array([[111, 136, 133, 150, 157],
       [150, 124, 123, 132, 120],
       [142, 144, 151, 134, 124]]) gives 136

array([[136, 122, 133, 108],
       [140, 104, 133, 125],
       [124, 133, 125, 142]]) gives 122

array([[122, 139, 138, 137, 125, 131],
       [148, 115, 103, 117, 120, 109],
       [119, 134, 142, 131, 128, 135]]) gives 139

array([[128, 128, 126, 126, 126, 130, 130],
       [142, 119, 146, 120, 118, 136, 112],
       [123, 143, 123, 138, 150, 103, 132]]) gives 128

array([[122, 123, 125, 121, 134, 133, 129],
       [129, 109, 134, 157, 130, 139, 147],
       [120, 119, 153, 148, 144, 126, 135]]) gives 123

array([[146, 109, 138, 139, 154, 117],
       [136, 117, 144, 131, 138, 119],
       [140, 119, 147, 142, 144, 128]]) gives 109

array([[150, 145, 139, 148, 110, 153],
       [132, 129, 126, 131, 113, 137],
       [109, 111, 113, 110, 145, 116]]) gives 145

array([[132, 126, 144, 124, 130, 125],
       [122, 120, 111, 143, 138, 127],
       [113, 131, 153, 125, 138, 148]]) gives 126

array([[117, 127, 139, 127, 111, 127, 131],
       [105, 126, 137, 126, 114, 128, 127],
       [106, 125, 137, 119, 116, 124, 129]]) gives 127
---
114  134  112  154  109  133  106 → 114
127  119  112  107  111  120  145 → 127
116  152  120  129 → 116
118  132  129  109  107 → 118
128  143  138  107  123  133  130 → 128
146  139  136  102  112  122  100 → 146
118  132  151  129  107  141 → 118
---
[113 151 115 126] Answer: 126, 113

[[104 150 122 133 116 153 104]
 [106 113 152 154 150 142 117]
 [157 129 112  98 106 109 136]] Answer: 104, 157

[[148 129 129 142]
 [155 128 133 131]] Answer: 142, 155

[[127 125 136 114 116 110 137]
 [121 122 130 109 123 119 141]
 [129 134 143 125 120 106 122]] Answer: 137, 129

[120 126 124 135 146 132 157] Answer: 157, 120

[119 136 121 108 153] Answer: 153, 119

[[124 133 132 132 126 127 124]
 [128 142 122 124 130 126 129]
 [127 149 128 128 128 124 128]] Answer: 124, 127

[116 127 150 121] Answer: 121, 116

[ 98 143 141 122] Answer: 122, 98
---
[[101 114 126 118 127 157]
 [151 145 123 116 120 108]
 [125 126 124 120 125 131]]	126

[[117 152 125 139]
 [129 142 104 109]
 [130 156 125 111]]	156

[[128 140 110 107 118]
 [138 132 154 121 135]
 [136 130 124 130 138]]	130

[[128 119 135 148]
 [129 114 128 118]
 [118 140 129 106]]	140

[[138 136 109 128 119 113 138]
 [130 110 131 131 119 109 127]
 [127 122 141 134 118 105 124]]	122

[[128 130 127 131]
 [133 127 127 132]
 [126 150 141 115]]	150

[[123 117 106 120 139 143 101]
 [129 129 129 128 128 127 130]
 [129 130 129 126 124 124 133]]	130
---
[[123 113 147 142 124]
 [137 125 118 131 130]
 [120 115 150 141 124]] -> 118

[[144 153 115 114]
 [121 153 112 152]
 [127 133 140 114]] -> 112

[[141 125 145 148 147 120]
 [123 138 132 151 135 121]
 [122 142 132 155 138 120]] -> 132

[[128 117 134 121 118]
 [135 147 131 140 114]
 [147 152 106 134 111]] -> 131

[[133 106 132 117]
 [127 126 128 132]
 [135 114 126 129]] -> 128

[[116 124 117 127]
 [144 152 141 150]
 [146 152 141 151]] -> 141

[[150 132 139 128 134 135 134]
 [130 130 139 128 145 139 128]
 [132 135 134 130 132 130 134]] -> 139
---
132  121  144  136  122  140
133  118  153  140  124  147
128  133  119  124  105  116
| 118

135  123  121  145  135
134  125  114  142  134
147  125  122  153  147
| 125

134  126  126  116  127  147
145  130  122  104  140  148
157  147  113  137  117  130
| 130

132  123  126  145  124
130  155  144  125  133
152  153  140  154  120
| 155

126  129  126  126  122
142  102  116  139  138
128  122  128  128  111
| 102

134  157  144  115
128  126  132  121
127  128  127  131
| 126
---
[108 126 152 126 143 120] ans = 126
[152 129 125 129 127 127 120] ans = 127
[131 108 139 152 129 134] ans = 152
[132 155 145 138 127] ans = 145
[129  99 117 122] ans = 99
[116 117 111 133 105 123] ans = 133
---
Input:
145  147  109  144  109  109  145  145  145  109  144  147  109  109  144  109
144  146  110  144  109  109  145  144  144  110  144  146  110  110  144  110
111  149  106  112  145  145  111  112  111  106  111  149  107  145  112  107
147  108  151  146  110  109  147  147  147  151  147  107  151  109  147  151
109  147  106  110  147  148  108  108  108  106  109  149  106  147  109  106
Output: 111

Input:
142  123  103  127  132  123  128  126  125  143  113  128  132  134  132
141  132  137  130  125  106  125  125  123  150  125  124  127  147  124
128  136  132  130  120  122  123  124  133  128  132  119  125  133  124
123  131  141  142  129  142  136  131  117  108  111  131  121  114  130
130  136  142  133  127  122  127  124  136  121  124  119  128  126  128
127  124  118  132  140  136  135  130  130  129  122  139  129  113  126
126  129  137  138  130  129  142  128  127  129  122  147  116  129  133
131  138  115  136  121  129  124  123  139  126  116  118  121  133  134
130  137  136  132  124  125  114  148  132  141  138  119  137  128  119
129  132  120  137  129  125  138  133  128  137  130  148  124  122  119
137  119  120  121  141  120  132  116  121  128  122  128  139  117  119
120  138  138  130  122  121  127  110  133  118  136  121  119  124  113
Output: 128

Input:
146  108  127  146  146  146  144
122  145  123  101  102  101  103
148  110  121  114  114  114  115
144  108  131  148  147  147  146
114  132  135  155  154  154  153
147  114  122  109  109  109  111
108  144  136  148  147  147  146
145  107  128  146  146  146  144
Output: 148

Input:
130  135  129  130  130  134  131  131  123  128  129  127  126  128
132  121  119  127  128  130  127  117  123  125  132  125  128  124
123  110  126  137  102  121  129  101  135  136  127  132  122  132
117  120  131  126  112  114  128  117  138  126  126  134  132  140
131  132  135  134  127  124  126  136  131  129  131  125  128  134
127  134  130  134  127  128  132  132  130  134  127  125  129  132
Output: 123

Input:
128  131  122  108  149  147  132  135  154  117  119  131  111  119  116
115  107  138  132  135  131  133  137  138  134  124  151  127  130  136
115  107  138  132  135  131  133  137  137  134  124  151  127  130  136
131  111  130  118  127  141  131  125  139  118  129  129  126  124  122
132  129  126  118  124  126  116  134  150  118  122  133  102  118  120
122  125  134  117  132  134  135  129  151  123  119  115  119  114  127
128  131  122  108  150  147  132  135  154  118  119  130  111  119  116
122  125  133  117  132  134  135  129  151  122  119  115  119  114  127
132  129  126  118  124  126  116  134  150  118  121  133  102  118  120
Output: 115
---
[[145, 132, 114, 116, 130, 122, 125],
 [149, 133, 117, 115, 131, 128, 118],
 [146, 140, 124, 107, 139, 123, 122]] Out: 124

[[141, 131, 123, 129, 107, 116],
 [126, 122, 139, 133, 150, 137]] Out: 122

[[129, 139, 117, 132],
 [122, 106, 118, 126]] Out: 132

[118, 106, 117, 108, 109, 142, 152] Out: 117

[149, 99, 144, 135, 123, 139, 129] Out: 144

[150, 103, 150, 148, 153, 104, 151] Out: 150
---
[[152 121 109 120 125 132]
 [127 149 141 100 152 105]
 [152 121 109 120 124 132]]: 124

[[132 117 153 114]
 [138 114 154 105]
 [136 120 153 110]]: 153

[[139 155 102 134]
 [141 147 109 139]
 [139 157 100 133]]: 100

[[108 108 151 139 135 108]
 [140 107 120 126 137 140]
 [139 119 120 137 130 139]]: 130

[[110 153 105 104]
 [154 155 105 104]
 [145 118 146 146]]: 146

[[143 114 127 123 127]
 [137 134 120 123 135]
 [130 153 128 123 127]]: 123
---
[[145 142 144 146 112 109]
 [148 145 146 149 109 105]
 [116 115 115 113 142 143]] → 145, 143

[157 141 154 119 124 126] → 157, 126

[151 126 141 120 116] → 151, 116

[[145 144 146 144 112 110]
 [104 106 106 107 144 145]
 [111 111 110 110 146 149]] → 145, 149

[[145 141 132 111 101 121 151]
 [114 120 123 141 149 136 110]
 [145 140 132 112 101 121 150]] → 145, 150

[[155 115 110 111]
 [155 115 110 111]] → 155, 111

[134 102 134 133] → 134, 133

[132 121 114 154] → 132, 154

[102 147 138 124 123] → 102, 123

[128 127 147 123 109 105] → 128, 105
---
[[135 133 114 106 119 147 145]
 [139 132 114 104 121 148 146]
 [142 133 110  98 121 153 150]] gives 119

[[128 132 116 143 151 115]
 [122 128  99 133 143 110]] gives 143

[108 147 147 116 107 132] gives 116

[[133 150 128 131 118 130 136]
 [138 133 130 126 117 123 127]
 [142 125 132 131 137 131 133]] gives 118

[105 142 107 146 108] gives 107

[[155 118 119 124 110 134 139]
 [138 126 134 134 144 130 130]] gives 110

[127 150 116 125 113 119 152] gives 113
